A small network was shown many inputs. Here are its activations along a few directions, one row for each input.
Each table varies a few parts of the input and shows all the possible inputs, shuffled.
Descriptions start from the smaller parts, as in this example, which fits no table here: line(4) and (point or line(11) or (values(3) and ring(8))).
Shared parts are said once, and a part with two or three values counts as separate values.

Other details of the inputs shift rows strongly along two fixed directions, in all tables alike. That doesn't count.

Rows:
x1: [19, 8, -8, 12, 4, 0, 3, 9, 29, 5, -13, -15, 32, -3]
x2: [15, -2, -7, 9, 13, -7, -7, -14, -34, -15, 3, 8, 19, -2]
x3: [-39, -4, -3, 8, -15, -3, 9, -13, -14, 10, 11, 12, 10, -11]
x4: [29, 11, -3, 2, 16, 6, -14, 11, 12, 0, -18, -14, 6, -1]
x5: [-4, -12, 2, -2, -3, -4, 7, -16, -34, -10, 16, 19, -10, 2]
x6: [26, 17, 5, 4, 18, -1, -6, -3, 31, -10, -8, -20, 2, 4]
x7: [8, 12, 3, 20, 15, 0, 8, -20, -9, -11, 2, -3, -1, -7]
x8: [39, 15, 4, 5, 14, 12, -4, 6, 29, 3, -15, -20, -9, -2]
x9: [-13, -6, 9, -17, -24, 3, 3, 11, 44, 15, 6, -2, -15, 7]
x10: [-1, 12, -2, 29, 6, -3, 12, -38, -14, -4, 10, 1, 10, -15]
x11: [-25, -16, 4, -16, -16, 3, 2, 26, 2, 4, 2, 13, -12, 5]
x12: [-5, 10, -7, 15, 17, -9, 2, -3, -12, -9, -7, -8, 29, -3]
x13: [-5, -11, 8, -23, -18, 13, 1, 26, 19, 12, -2, 4, -36, 8]
x14: [-54, -12, 3, -8, -33, 3, 13, -12, -15, 22, 19, 17, -25, -7]
x15: [32, 13, 4, 0, 19, -2, -9, 0, 26, -14, -7, -17, -1, 8]
x16: [9, -15, 7, -27, -12, -3, -6, 15, 17, -2, 8, 5, -18, 17]
x17: [-26, -20, -6, -12, -13, -11, 2, 9, -33, -3, 10, 19, 10, 9]
x18: [-18, -10, -3, -10, -6, -4, 3, 25, 0, -1, -4, 4, 6, 9]
x19: [-12, 15, -10, 21, 8, -3, -3, -30, -20, 8, 1, -5, 23, -18]
x20: [15, -16, 0, -28, -16, 8, -12, 33, 14, 13, -8, 5, -14, 11]
x21: [-3, 15, -6, 13, 16, -1, -8, -12, -15, 1, -8, -9, 12, -10]
x22: [32, -10, 4, -18, -7, 10, -5, 15, 12, 5, -4, 1, -22, 9]
x23: [13, 8, 1, 16, 17, -1, 5, -18, -15, -16, 3, 0, -2, -4]
x24: [-31, 0, -1, 8, 1, -5, 3, -7, -22, -2, 4, 8, 7, -7]
Each input here is: line(4) and (point or line(5)).
Changing only the line(4) part turns x10 into x5. The same change can be made to x14. Which row results?
> x22
Start at x18 and move only the line(5) part, one step at a time. The first step leads to x11. Which rows follow, in order?
> x4, x13, x23

Rows:
x25: [18, -4, 4, -11, -5, 9, -1, 22, 29, 4, -8, -5, -13, 6]
x26: [-6, -4, 3, -2, -5, 0, 3, -2, -1, 0, 6, 6, -6, 1]
x27: [-20, 5, -2, 10, 1, -2, 5, -15, -16, 1, 5, 2, 1, -7]
x28: [16, 0, 0, -1, 8, -1, -3, 6, 1, -6, -5, -3, 2, 4]
x29: [-8, -10, 3, -14, -18, 5, 3, 20, 21, 13, -1, 3, -7, 5]
x30: [43, 18, -5, 22, 28, -3, -7, -14, 5, -15, -11, -16, 26, -5]
x31: [13, 3, 1, 4, 4, 0, 1, -2, 9, -5, -1, -4, -1, 1]
x32: [-13, -2, -4, 5, -1, -6, 2, -13, -20, -3, 8, 6, 8, -3]
x33: [5, 7, -4, 12, 11, -6, 1, -12, -9, -10, 1, -3, 13, -2]
x34: [5, 3, 0, 2, -1, 4, 0, 10, 15, 6, -7, -5, 5, -2]
x35: [19, -3, 4, -6, 2, 4, -3, 9, 7, -2, -4, 0, -7, 4]
x36: [-20, 3, -2, 5, 2, -7, 2, -14, -15, -3, 6, 2, 8, -3]
x37: [9, 0, 1, -4, 0, 0, -3, 8, 16, -2, -3, -4, 2, 5]
x38: [48, 16, -5, 18, 31, -2, -9, -11, -3, -17, -13, -14, 23, -3]
x39: [-11, -4, -1, -4, -3, -1, 1, 6, -5, 0, 1, 4, -3, 2]
x40: [-1, -12, 3, -18, -18, 8, 0, 21, 17, 11, -1, 5, -18, 5]
x41: [4, 8, -1, 5, 5, 1, -3, 1, 10, 2, -7, -9, 8, -3]
x42: [14, -1, 2, -4, 1, 6, -2, 9, 12, 1, -5, -2, -6, 1]
x43: [18, -1, 4, -8, 3, 2, -5, 8, 9, -2, -3, -3, -9, 6]
x44: [-14, 2, 0, 4, 2, -6, 1, -17, -17, -6, 10, 4, -1, -2]
x45: [-15, -2, 0, -1, -5, -2, 5, 1, 0, 2, 3, 2, 1, 1]
x46: [16, -6, 3, -11, -5, 8, -4, 26, 26, 5, -10, -3, -5, 5]
x47: [-41, -12, 1, -8, -12, -7, 7, -11, -39, -2, 18, 20, -15, 2]
x48: [-13, 3, 2, 0, -4, 1, 1, -2, 3, 6, 1, -1, -6, -3]
x49: [-12, -3, 4, -8, -9, 1, 3, 4, 10, 6, 4, 1, -10, 3]
x50: [-14, 2, -1, 2, 4, -4, -1, -15, -21, -5, 7, 4, -3, -3]
x51: [5, 8, -3, 12, 7, -2, 1, -18, -8, -2, 1, -3, 9, -7]
x52: [10, 1, 3, 0, -1, 4, 1, 4, 17, 3, -3, -4, -2, 0]
x53: [5, 1, -5, 3, 4, -1, -3, -2, -9, -1, -2, 0, 7, -2]
x54: [-6, -6, 1, -10, -2, -3, -3, 6, -8, -2, 2, 5, -5, 7]
x55: [-18, 1, -2, 7, 1, -6, 4, -12, -17, -2, 6, 5, 9, -4]
x56: [-12, -7, 3, -12, -16, 7, 4, 24, 23, 13, -4, 0, -9, 4]
x57: [7, 7, 1, 8, 4, 4, 0, -2, 9, 3, -5, -5, 3, -5]
x58: [3, 9, -1, 13, 10, -3, 3, -17, -7, -6, 2, -5, 7, -5]
x59: [-12, -7, 1, -12, -8, 1, -2, 12, 3, 3, 1, 4, -8, 5]
x60: [-24, -10, 1, -10, -20, 4, 4, 14, 6, 15, 2, 7, -6, 0]
x61: [-17, 4, -3, 9, -2, -1, 3, -16, -17, 5, 5, 3, 3, -8]
x62: [4, 1, -1, 4, 0, -1, 1, -9, -4, -2, 3, 1, 2, -2]
x63: [21, 0, 0, -2, 4, 2, -4, 0, -1, -2, -3, -2, -2, 2]
x64: [-8, -4, -4, 1, 2, -6, -1, -9, -28, -4, 5, 8, 4, 0]
What do these inputs look like to the network?
> values(2) and line(4) and line(5)
Changing only the line(4) part turns x32 into x37. The same change can be made to x51. Which row results?
> x49
Which other rows does x48 become when the line(5) part takes its other values? List them by row number.
> x43, x44, x49, x50

Rows:
x65: [-21, -18, 5, -23, -20, 3, 2, 19, -2, 9, 7, 12, -22, 9]
x66: [-55, -6, -5, 4, -10, -11, 8, -20, -39, 3, 17, 17, 8, -6]
x67: [-27, -10, 4, -9, -23, 5, 8, 7, 6, 15, 8, 9, -15, -1]
x68: [39, -4, 3, -11, 2, 8, -8, 30, 34, -1, -15, -9, -3, 9]
x69: [21, 12, -4, 17, 23, -4, -5, -26, -24, -14, 0, -3, 12, -7]
x70: [19, 2, 1, -4, -3, 8, -3, 22, 38, 7, -12, -10, 3, 2]
x71: [27, 12, -6, 14, 24, -4, -6, -14, -14, -14, -6, -8, 15, -2]
x72: [2, 4, 5, -2, 0, 2, 3, 6, 25, 0, -3, -7, -4, 1]
x73: [-19, -18, 3, -19, -18, -1, 3, 20, -4, 4, 5, 14, -11, 9]
x74: [9, 9, -1, 10, 17, -9, -4, -21, -17, -16, 4, -4, 6, 1]
x75: [7, -6, 1, -7, -5, 3, 0, 1, -2, 1, 3, 5, -10, 2]
x76: [13, 7, -2, 5, 4, 4, -2, 7, 20, 4, -10, -11, 6, -1]
x77: [0, 12, -3, 19, 11, -3, 0, -23, -13, -2, -1, -5, 12, -10]
x78: [-15, 3, -1, 6, -2, -1, 3, -9, -8, 4, 2, -1, 3, -5]
Changing only one part turns x67 into x75. The same change can be made to x77. Which row results?
> x69
What do these inputs look like to the network?
> values(2) and (point or line(6))
Which other rows does x73 become when the values(2) part takes its other values? List them by row number.
> x66
